These are the activations of a small neural network, seen along a few directions. Each row is one input.
In each table, some parts of the input vary, and every possible input appears once, in random order.
Descriptions start from the smaller parts, as in this example, which fits no table here: one of 6 places along a line, together with either a single point or one of 9 places around a ring or (one of 2 separate values, together with one of 5 places around a ring).
Shared parts are said once, and a part with two or three values counts as separate values.
(in the rows, 128 means zero)

Other details of the inputs shift rows strongly along three fixed directions, in all tables alike. That doesn't count.

Rows:
R1: [133 136 170 104 135 157  91  72 107 122 125 117 176]
R2: [125 131 146 109 123 161 118  92 102 123 120 107 174]
R3: [128 105 156 108 106 129  87  86 117 132 143  99 159]
R4: [110  56 141 128  47  70  97 129 146 124 145  85 135]
R5: [120 144 148 131 103  83  54 129 171 115 126 175 110]
R6: [123 141  92 152 112  73 146 173 175 145 139 137  57]
R7: [107 114 125 154 101  76 124 177 164 126 124 141 101]
R8: [134  84 128 123 146 149  93 111 124 107 127 148 151]
R9: [121 154  73 128 138 122 197 164 128 144 122 110  93]
R10: [119 110 149 102 103 130  89  96 116 120 132 109 170]
R11: [107 121  99 152 116  67 155 201 166 133 129 140  79]
R12: [146  66  94 128 134 168 180 125 101 125 135  93 140]
R13: [143 128 152 118 113 167 116 104  94 116 126 124 168]
R14: [137 138 105 116 126 153 181 121 103 140 127  88 127]
R15: [141 192 152 124 185 162 110 118 115 119 113 183 140]
R16: [137 170 127 136 186 155 172 144 111 143 129 143 115]
R17: [151 107 116 120 108 157 169 127  87 139 150  84 137]
R18: [131 139 161 131 141 132 111 122 126 123 126 144 139]
R19: [133  95 112 113  83 128 142 113 109 143 150  70 131]
R20: [127  77 136 137  55  75 100 143 151 122 143 109 117]
R21: [122 163 148 132 172 126 116 121 134 137 128 152 122]
R22: [128 141 119 149 197 148 118 134 148 112 104 186 116]
R23: [124 127 105 116 135 151 186 140  96 134 132  95 142]
R24: [137 176  97 142 152 129 184 156 141 139 122 138  83]
R25: [141  59  92 133 130 139 160 134 122 136 143 108 121]
R26: [112 182 140 140 178 129 128 136 141 127 105 169 122]
R27: [118 153 170 138 105  89  28 111 176 109 114 189 120]
R28: [129 174 134 119 153 160 130 105 114 128 108 139 141]
Description of these inputs: one of 4 places along a line, together with either a single point or one of 6 places around a ring.
Changing only the place on the line of 4 turns R26 into R23. The same change can be made to R28. Which row results?
Answer: R9
Which other rows does R10 become when the place on the line of 4 takes its other values? List them by row number.
Answer: R1, R2, R3
Which other rows does R16 become when the place on the ring of 6 takes its other values? List them by row number.
Answer: R3, R6, R17, R19, R21

Rows:
R29: [114 141 118 129  97  69 144 164 161 141 135 111  93]
R30: [125 203 171 109 150 150  89  76 117 123 111 147 154]
R31: [129 157 188 107  85 123  43  86 125 111 128 141 159]
R32: [124  41  82 134  70  89 139 143 149 129 137  90 105]
R33: [128  77  75 136 131 125 213 174 120 131 139  90 111]
R34: [157 190 147 133 252 226 152  97  92 124 102 173 156]
R35: [151 169 131  99 112 194 182 101  55 130 133  80 166]
R36: [116 147 122 124  97  80 145 152 148 138 136 105  98]
R37: [120 107  82 143 155 132 184 171 121 136 129 121 112]
R38: [154  73 115 108 111 205 172 110  57 112 138  83 186]
R39: [140  61 123 111 107 165 116  91 100 112 133  89 177]
R40: [139 112 158  99  50 142 106  95  90 121 141  84 180]
R41: [104 121 113 154 155  87 106 154 181 117 109 174  98]
R42: [121 114 165 121 113 122  35  76 151 114 135 157 147]
R43: [128 101 178 124 122 139  42  98 129  93 122 178 169]
R44: [106 147 125 129  92  76 115 151 147 143 135 115 101]
R45: [140 145  76 141 205 149 221 174 126 136 122 132  96]
R46: [122 102 168  98  52 118  64  90 106 130 147  86 176]
R47: [ 92  51 115 148  75  52  83 156 187 112 126 138 107]
R48: [138 139 163 122 179 153  56  88 126 121 120 184 147]
R49: [133 134 107 152 154 104 123 163 165 121 117 177  86]
R50: [108 120  94 125  64  82 162 154 144 142 133  72  98]
R51: [116 154 197 109  94 104  21  78 127 121 133 143 163]
R52: [121 224 124 135 185 108 171 159 152 146 113 164  90]
R53: [139 173 104 153 194 126 141 161 160 126 107 202  76]
R54: [138 163 170 112 114 162 121  81  87 131 128 101 164]
R55: [152 168 128 104 136 214 211  98  47 145 131  61 164]
R56: [129 177 153 125 231 194 116 106 100 120 108 191 159]
R57: [141 111  78 143 143 140 187 173 125 125 125 123 107]
R58: [129 174 181 140 223 178  85  95 125 111 100 208 154]
R59: [104 102 145 143  41  43  84 150 177 136 136 107 101]
R60: [141 101 152 116  91 148  77  92 115 113 148 132 155]
R61: [118 100  89 139 107 103 152 159 140 146 152 110  94]
R62: [140 124 119  90  88 188 187  89  59 139 134  44 186]
R63: [110 110 131 143  51  61 124 153 159 141 135  98 107]
R64: [127 163  93 130 104 117 192 174 126 143 127 103  98]
R65: [124  40  72 136  74  94 160 154 143 130 138  78 107]
R66: [124 128 193 142 165 131  31  92 151 104 111 196 155]
R67: [149 184  82 155 235 178 227 159 121 149 105 160  81]
R68: [156  63 128 101 114 171 141  91  83 122 147  87 167]
R69: [141 117 120  85  83 189 180  89  59 137 137  38 183]
R70: [120 106 121 154 108  94 119 143 163 136 142 133  91]
R71: [113 106 110 144 153 100 153 170 155 123 126 150 102]
R72: [144 101 124 115 156 184 136 109  84 124 133 110 169]
R73: [103 216 136 144 164  78 112 160 172 147 112 184  87]
R74: [112  94 127 149 123  65  64 150 181 125 130 167  96]
R75: [131 111 188 115 117 118  25  74 145 111 146 162 154]
R76: [135  45  82 148  84 108 179 162 131 137 142  74 104]
R77: [109 212 154 142 156  60  94 147 185 132 114 184  79]
R78: [144 182  83 143 240 158 218 166 130 141 113 163  84]
Changing only one part turns R63 into R40. The same change can be made to R58. Which row results?
Answer: R43
Changing only one part turns R44 into R31. The same change can be made to R51. Which row results?
Answer: R35
What is each input in this table made of?
Answer: one of 5 separate values, together with either a single point or one of 4 places along a line or one of 5 places along a line
Which other rows does R41 become when the choice among 5 separate values takes its other values? List them by row number.
Answer: R33, R37, R38, R66
